These are the activations of a small neural network, seen along a few directions. Each row is one input.
Each table varies a few parts of the input and shows all the possible inputs, shuffled.
A made-up example of a description, with smaller parts first: one of 8 places around a ring, together with either a single point or one of 9 places around a ring or (one of 3 separate values, together with one of 6 places along a line).
Shared parts are said once, and a part with two or three values counts as separate values.

Other details of the inputs vary at random and push rows far along two fixed directions, the same in every table; ignore that.
To show where, the next rows are all for the same input, with only those details redrawn:
[  0   7 -14   5   4  -9  -1   3  -8   5 -16  -5  19]
[  1  13  10  -8  21   0  13  12  -8  19 -25  22  29]
[  0  -2 -42  21 -17 -19 -19  -9  -7 -11  -3 -38   6]
[  1  -2 -31  16 -12 -16 -14  -7  -5  -4  -3 -28   8]
[ 20 -25  31  -8  -7 -12  -6  -8  24  38  30  11  -3]
[ -2   8 -25  11   0 -11  -5   1 -10  -2 -16 -15  18]
[ -1  14  -1  -3  17  -3   9  10 -10  13 -25  13  28]

Table:
r1: [ 30 -15  37  -9 -19  -1   0 -11  22  22  30  18 -10]
r2: [ -1  14  -1  -3  17  -3   9  10 -10  13 -25  13  28]
r3: [-12   6 -26  -1  -3   4  -2   7 -22 -14 -12 -11  -9]
r4: [  8   7  -6  -6  10  -8   8  -5  -9   2 -23   6  17]
r5: [ 14 -17  10   4 -23 -13 -15 -29  18 -15  44 -23 -17]
r6: [ 20 -27  48 -16   2  -4   8  -8  31   8  33  23  -1]
r7: [ 16 -15  32  -8 -12   5   2   2  29  11  34  -1 -33]
r8: [ -4   4  21 -19  24   7  26   2  -8   6 -28  40  31]
r9: [ 27 -19  30 -15 -13  -7  -2  -8  12   1  38   4  -7]
r10: [ -5   2 -43  24  -9 -10 -22   3  -1 -25  -5 -30 -25]
r11: [  3   5 -23  -3  -9  -5   2  -8 -27 -16 -12 -11  13]
r12: [  2 -16  34  -5  -4   2  -5  -8  26   3  41  -1 -35]
r13: [ -2  -8 -39  23 -18 -12 -16 -14  -4 -37   0 -23   2]
r14: [-14  14   6  -6  28   9  12  27  -3  22 -24  22   5]
r15: [  6 -21  34  -8 -15   8   0   4  27  43  35   9 -28]
r16: [ -1   4 -39  20 -31  -9 -11 -11 -12 -12  -1 -40   7]
r17: [  0 -18  29   1  -9   4 -13 -10  24  12  39   9 -39]
r18: [ -7 -36  21   1  -8   1  -7   0  28  25  36   5 -27]
r19: [-14  21  26 -12  22  12  19   4 -14  18 -18  32  31]
r20: [  7  13  -2  -8  -4   3  16  -6 -13   1 -21   4  18]
r21: [-17   3 -19  10  10   3   4  11   0 -34 -10 -12  -7]
r22: [-19   2 -35  20  -4  22 -24 -12   4 -27   0 -49 -15]
r23: [ -2  19  31 -17  31  34  13   0  -2   7 -26  23  36]
r24: [ 11 -19  30 -14 -16   6   2  -5  23  30  25   8 -30]
r25: [  8  11  -2  -4   2   2   4   5 -20 -12  -9  15  14]
r26: [-15  -6 -22  16  -1   1  -8   5   2 -23  -2  -6 -17]
r27: [ -6  17 -16  11  -2  -1  -5 -13 -15 -24  -8  -4   9]
r28: [ -4  12   2  -9   7   5  11  11 -25   7 -15  14  27]
r29: [ -7   1 -41  19 -18  -1 -19   4 -16 -30   5 -28 -24]
r30: [ 14 -24   3   7 -13 -13 -19  -4  30  -5  37 -26 -41]
r31: [-16  15  18 -17  25  20  19  31 -17  22 -17  34   9]
r32: [-21   3  -3  -6  20  11  15  12  -6  -4 -26  19   2]
r33: [-23   5 -31  13 -11   0 -12 -13 -11 -21  -3 -28 -19]
r34: [ -7  17 -24  12  -8   9  -1  11  -8 -16 -15  -9 -14]
r35: [ -8  13   7 -13  26   7  14  17  -4  13 -30  24   1]
r36: [ 11  13  -5   1  11  -6   2   4  -5  -6 -19  13  14]
r37: [ 10  19 -15   2 -10  -3   8  -2  -8 -27 -11 -18  14]
r38: [ -4  16  17 -16  24  15  19  27 -12  -8 -12  22   0]
r39: [ 12  13  -8  -1  10 -10   4   2  -1 -19 -13  -6  15]
r40: [ 13 -19  46 -19  -6  -2   3 -26  16  28  30  22  -5]
r41: [  4 -38  -1  12 -27 -15 -18 -20  18   6  37 -19  -9]
r42: [-28  21  23 -10  29  21  18  18  -9  21 -18  32   7]
Question: The inputs of r19 and r42 match in every part but one. If r6 is changed in the same way as r19 into r42, which row does it become?
Answer: r21
Question: The inputs of r40 and r33 match in every part but one. If r27 is changed in the same way as r40 into r33, which row does it become?
Answer: r17
Question: What do these inputs look like to the network?
Answer: one of 2 separate values, together with either a single point or (one of 4 places along a line, together with one of 5 separate values)
Question: Change only the choice among 2 separate values in r10. List by row number the other rows that result.
Answer: r36
